Each row below holds a small network's activations on one input, seen along a few directions.
Each table varies a few parts of the input and shows all the possible inputs, shuffled.
A made-up example of a description, with smaller parts first: values(2) and (point or ring(9) or (line(4) and ring(5))).
Shared parts are said once, and a part with two or three values counts as separate values.
In the rows, 128 means zero.

Other details of the inputs vary at random and push rows far along two fixed directions, the same in every table; ignore that.

Rows:
x1: [145 171 145 156 122  49 120 137 133 128 142 212 139  96 126]
x2: [ 83  90 125 126 149 140 148 123 164 106 124 104 133 133 136]
x3: [ 99 114 113 137 144 120 129 137 141 137 125 136 129 154 135]
x4: [135 160 120 142 146  73 115 152 162 132 148 186 140 127 119]
x5: [ 80 105 120 124 137 139 143 132 167 124 129 147 142 153 130]
x6: [131 157 120 141 145  69 113 148 159 132 149 184 144 131 133]
x7: [ 95 126 117 145 145  97 123 129 138 141 129 153 137 138 126]
x8: [182 159 128 131 100 124 136 146  90 133 136 147 137 116 137]
x9: [189 151 136 126 119 132 133 143  95 111 136 107 133  95 149]
x10: [ 74  80 120 132 142 135 120 120 139 126 116 118 130 142 120]
x11: [147 148 118 116 122 148 122 138  89 149 134  93 110 132 133]
x12: [184 163 130 120 124 108 128 156  85 139 137 132 131 132 147]
x13: [151 125 135 136 122 143 140 123  85 121 123  95 130  98 139]
x14: [101  97 124 136 139 112 123 134 152 125 131 149 132 141 124]
x15: [140 144 136 135 132  73 116 147 166 133 153 187 137 109 115]
x16: [102 129 127 130 136 112 119 137 163 109 123 152 129 135 137]
x17: [155 132 143 114 118 153 136 147  90 123 116 114 118 135 154]
x18: [ 84  82 123 115 145 136 127 133 156 117 122 116 129 157 129]
x19: [194 153 135 121 118 117 113 158  96 123 139 137 129 110 127]
x20: [122 154 118 137 124  77 125 120 145 136 148 199 147 102 110]
x21: [ 71 111 103 130 148 117 124 114 151 141 132 135 117 145 118]
x22: [ 92 127 122 132 129 107 125 114 147 125 129 156 112 121 121]
x23: [163 133 130 123 127 157 137 141 107 108 126  91 126 103 135]
x24: [132 125 131 110 114 174 130 141 110 123 106  87 107 131 140]
x25: [139 103 137 118 133 174 152 133 103 116 121  78 126 124 151]
x26: [151 126 127 123 125 145 137 114  84 124 125  96 125  90 133]
x27: [ 79 108 114 120 134 133 140 130 170 118 126 139 142 153 127]
x28: [102 119 124 127 135 107 115 128 157 134 148 147 122 125 111]
x29: [ 95 115 160 151 131 131 121  65 181 135 102 124 126 165 100]
x30: [147 168 138 148 130  64 132 128 160 128 171 183 135  77 116]
x31: [175 164 130 134 100 115 130 138  79 136 134 148 142 105 131]
x32: [153 128 125 123 119 147 140 114  88 124 133  92 114  94 132]
x33: [105 109 160 159 142 131 133  56 189 131 117 110 138 144  98]
x34: [124 166 122 136 118  84 127 131 162 137 162 188 137 109 109]
x35: [ 65  98 117 122 139 142 126 108 140 122 106 123 116 134 124]
x36: [ 87  93 118 123 147 125 113 135 169 114 127 132 134 148 127]
x37: [149 126 149 136 125 168 121  78 111 155  98  65 121 174 113]
x38: [156 140 118 111 109 163 128 144 100 119 122 102 134 133 142]
x39: [173 175 141 123 104 116 122 141  94 134 139 138 110 102 133]
x40: [113 102 125 119 132 175 144 127 137 116 118  73 120 117 134]
x41: [218 162 153 123 114  95 124 162  76 136 152 162 136 107 143]
x42: [104  89 113 111 128 161 121 114 107 130 120  88 107 136 122]
x43: [107 113 113 108 116 185 138 134 133 128 113  88 124 141 128]
x44: [133 151 132 141 148  69 129 149 151 142 153 194 144 135 136]
x45: [ 82 116 112 128 148 126 126 137 172 139 127 131 126 148 124]
x46: [192 136 167 135 109 143 112  84 100 147 113  93 127 144 107]
x47: [125 114 149 135 112 181 130  67 137 143  98  77 132 170 104]
x48: [135 101 128 129 126 169 148 128 102 115 116  77 123 120 145]
x49: [146 139 112 113 102 155 134 121  84 135 130 110 118 118 125]
x50: [ 95 127 110 133 148  98 119 120 137 144 132 155 131 129 120]
x51: [129 116 132 107 120 167 135 140 101 114 103  87 114 147 150]
x52: [176 156 121 115 105 155 129 152  96 121 127 116 132 121 129]
x53: [ 78  91 116 124 146 118 116 112 147 130 126 140 129 129 112]
x54: [178 150 139 129 105 131 131 147  79 125 119 129 117 119 148]
x55: [ 78 105 120 123 141 152 124 135 165 106 108 119 119 147 126]
Description of these inputs: values(5) and (point or ring(10)).
The inputs of x2 and x18 match in every part but the values(5) part. If x26 is changed in the same way as x2 into x18, which row does it become?
> x53
The inputs of x27 and x51 match in every part but the values(5) part. If x38 is changed in the same way as x27 into x51, which row does it become?
> x16
List by row number the other rows that have the values(5) part in common with x7.
> x3, x4, x6, x11, x12, x21, x37, x44, x45, x50

Rows:
x56: [ 79  92 154 157 149 123 132  76 209 127 106 136 152 187 105]
x57: [ 65  99 112 116 134 127 127 131 139 123 119 152 121 147 133]
x58: [177 177 139 133 118 123 139 131 113 126 140 118 120  92 137]
x59: [149 116 140 135 136 164 150 119 102 115 114  69 132 120 150]
x60: [173 178 122 114 115 124 128 161 106 126 136 133 124 119 146]
x61: [146 111 130 122 129 166 137 160  94 130 112  90 129 154 156]
x62: [ 50  74  91 107 140 163 135 127 154 126 128 113 134 159 121]
x63: [177 140 132 106 119 112 111 160  90 125 145 141 120 114 136]
x64: [126 166 119 139 135  58 120 144 131 132 142 202 134 116 136]
x65: [146  98 141 110 124 160 128 122  97 123 127  76 106 110 130]
x66: [ 57  86 126 117 133 171 148 109 182 114 121  98 112 136 122]
x67: [140 136 123 112 102 185 129 138 113 108 108  86 116 117 129]
x68: [149 111 133 125 115 175 136 135 102 100 102  87 139 122 140]
x69: [ 83 112 129 140 151  69 133 144 204 110 148 214 158 138 129]
x70: [ 68 110 143 151 133 115 115  65 169 148 101 143 126 173 101]
x71: [148 112 151 132 124 135 151 123 124 114 131 120 137 111 139]
x72: [128 150 128 143 114  93 118 127 124 119 125 179 131  96 120]
x73: [137 129 120  93 109 179 135 154 103 120 121  96 112 140 144]
x74: [138 125 113 128 130 166 143 109  92 138 130  68 125 112 129]
x75: [181 139 158 135 124 119  98  94 118 149 121 114 119 144 104]
x76: [182 151 142 136 135 104 121 128  99 129 144 113 118  88 131]
x77: [124 121 117 117 121 160 127 150  72 143 106  99 107 150 148]
x78: [172 169 158 133 102 140 120  98 135 145 121 117 123 150 112]
x79: [141 110 123 111 134 157 113 161  89 138 120  83 108 146 141]
x80: [127 109 136 117 110 162 141 110  78 128 113  93 106 114 137]
x81: [170 165 140 146 126  49 101 144 148 116 155 205 139  77 109]
x82: [113 125  94 116 135 141 129 137 117 135 133 112 136 139 132]
x83: [ 50  80  94 125 135 169 129 109 165 116 113 103 138 136 106]
x84: [ 54  89 114 138 146 109 144  99 194 130 151 157 141 120 102]
x85: [126 125 127 130 126 157 138 108  79 130 109  79 108 115 142]
x86: [166 171 129 136 143  40 105 159 140 128 162 199 137 103 128]
x87: [171 161 133 136 134  83 131 157 123 120 142 170 152 119 150]
x88: [  8  80  89 142 169 106 129 130 221 141 140 167 143 169 108]
x89: [196 174 149 142 107 112 116  90 103 168 137 138 146 132  98]
x90: [163 190 133 140 123  64 123 172 151 141 159 207 133 114 130]
The inputs of x87 and x82 match in every part but one. If x69 is changed in the same way as x87 into x82, which row does it become?
> x62
What do these inputs look like to the network?
> values(5) and (point or line(6))
List by row number the other rows that have the values(5) part in common with x78.
> x58, x60, x66, x67, x73, x90
Which other rows does x65 become when the values(5) part takes its other values? List them by row number.
> x66, x71, x80, x84
List by row number the other rows that have the values(5) part in common with x57.
> x64, x70, x72, x77, x80, x85
